These are the activations of a small neural network, seen along a few directions. Each row is one input.
Each table varies a few parts of the input and shows all the possible inputs, shuffled.
Descriptions start from the smaller parts, as in this example, which fits no table here: one of 5 places around a ring, together with either a single point or one of 9 places around a ring or (one of 2 separate values, together with one of 6 places along a line).
Shared parts are said once, and a part with two or three values counts as separate values.

Other details of the inputs shift rows strongly along two fixed directions, in all tables alike. That doesn't count.
To show where, the next rows are all for the same input, with only those details redrawn:
[-11   2 -20  13  17  -3  -4  27 -23 -11   8 -14 -28 -20]
[  7 -20  -6  14 -27 -37 -16 -19  11  26 -27  23  -2   5]
[-12   2  12 -71  80 -56  23 -86 -32  -4  42 -30  35  20]
[-11   2 -20  12  17  -3  -4  27 -23 -11   8 -15 -28 -20]
[-12   2 -20  13  17  -3  -4  27 -23 -11   8 -15 -28 -20]
[-12   2 -20  12  17  -3  -4  27 -23 -11   8 -15 -28 -20]
[  7 -20  -6  14 -27 -37 -16 -19  11  26 -27  22  -1   5]
[-11   2 -20  13  17  -3  -4  27 -23 -11   8 -15 -28 -20]

A family of inputs:
r1: [  3  16   0  14  -1  60  14  18  -5 -44  16  -1   9  -8]
r2: [ 24 -20  22  44  -6 -24  20  -9  15  30 -17  40  20   5]
r3: [  7   7  -5  12 -33 -18 -11 -21  36  36 -18  12 -10  24]
r4: [ -3   7 -11  11  28   6  -4  28 -12   4   1 -25 -37 -18]
r5: [  3 -32 -20   6 -20 -33  -8 -17  14  22 -37  31   1  13]
r6: [  9  -7  39 -97  54 -16  12 -84 -36  -9  47 -47  56  20]
r7: [  6  17  28   2 -38  18  -3 -21  33   3 -20  34  40   7]
r8: [-12   2  12 -71  80 -56  23 -86 -32  -4  42 -30  35  20]
r9: [  9  14  15 -17  -3  30 -14  36 -15 -16   3 -30 -11 -28]
r10: [-13 -15 -17   6 -27 -21   7 -12  32  27 -26  31  -9  41]
r11: [-23  12 -46   4   8  11   8  26  -9 -21  14  -4 -25   4]
r12: [-26  17 -22   7  12  15  18  31   9   2  12 -26 -34   1]
r13: [ 19  15  20 -18 -57   3 -23 -16  32  15 -17   2  21  18]
r14: [  0 -27   1  12 -16 -27   0  -8  30  43 -40  10  -9   8]
r15: [  1  24  26  -8  14  29  -8  43  -4 -17   3  -7  -1 -36]
r16: [  0  22  -3  43  20  18  36  33  -4 -10  32   5  -5  -3]
r17: [ 27 -29  27  11 -27  17   3 -27  16  -2 -28  36  32  -1]
r18: [ -5 -36  -6  10 -13 -29   0  -6  21  33 -44  29 -10  22]
r19: [ -7  47  17  -8  -1  37  -6  39  10 -23  16  -9   3 -17]
r20: [  7   3  -3   8  -7  52  -2  26 -11 -36  31 -11   5   2]
r21: [-19  24 -30  12   0   6   0  23 -11 -17  24 -13 -26  -3]
r22: [ 19  -6  12 -13 -63  10 -25 -22  18  15  -7   2  25  26]
r23: [ 14  -6  38   1 -25  10  -4 -19  22  10 -33  38  36 -11]
r24: [ 15 -19   7   6   7  44  -3  30 -22 -30  18  -9   0 -18]
What do these inputs look like to the network? -> one of 2 separate values, together with either a single point or one of 5 places around a ring or one of 6 places around a ring
Changing only the choice among 2 separate values turns r20 into r24. The same change can be made to r12. Which row results? -> r14
Which other rows does r17 become when the choice among 2 separate values takes its other values? List them by row number. -> r1

A family of inputs:
r25: [-26  20 -33   8  24  36 -17  90 -38 -29  11 -51 -68 -48]
r26: [  5  -8 -14   1 -63 -36 -21 -39  43  39 -26  29   8  42]
r27: [ 29  10  30  31 -74  73 -36  61  19 -13 -28  15   4 -36]
r28: [-14  20  33 -58 103 -21  51 -57 -23 -18  47 -24  41   8]
r29: [ 20 -52  -7  16 -45 -45 -19 -39  16  37 -39  35   6  24]
r30: [ 10 -15  -3  63 -22   9 -10  54   2   7 -34  30 -27 -37]
r31: [-20  15 -18  20  49  37  35  39 -24 -38  34 -11 -16 -13]
r32: [-24  41  -5  -1  44  26  20  44 -14 -20  30 -33 -24 -19]
r33: [  9  21  45 -86  47  32  22 -67 -27 -49  66 -35  73  19]
r34: [  -3    5   15  -51   29  -47   33 -101   20   19   26    4   52   59]
r35: [ 23 -43  13   7 -36 -53 -26 -34  21  49 -52  32   9   7]
r36: [  7   1   9  -7 -55 -44 -26 -35  45  49 -40  24   9  25]
r37: [ -6 -16 -43  34 -50  12 -31  50   2   3 -26   1 -50  -8]
r38: [-12   0 -21  22  50  22  24  33 -42 -36  32 -15 -20 -22]
Changing only one part turns r32 into r34. The same change can be made to r35. Which row results? -> r29
What do these inputs look like to the network? -> one of 2 separate values, together with either a single point or one of 6 places around a ring
Which other rows does r27 become when the choice among 2 separate values takes its other values? List them by row number. -> r33
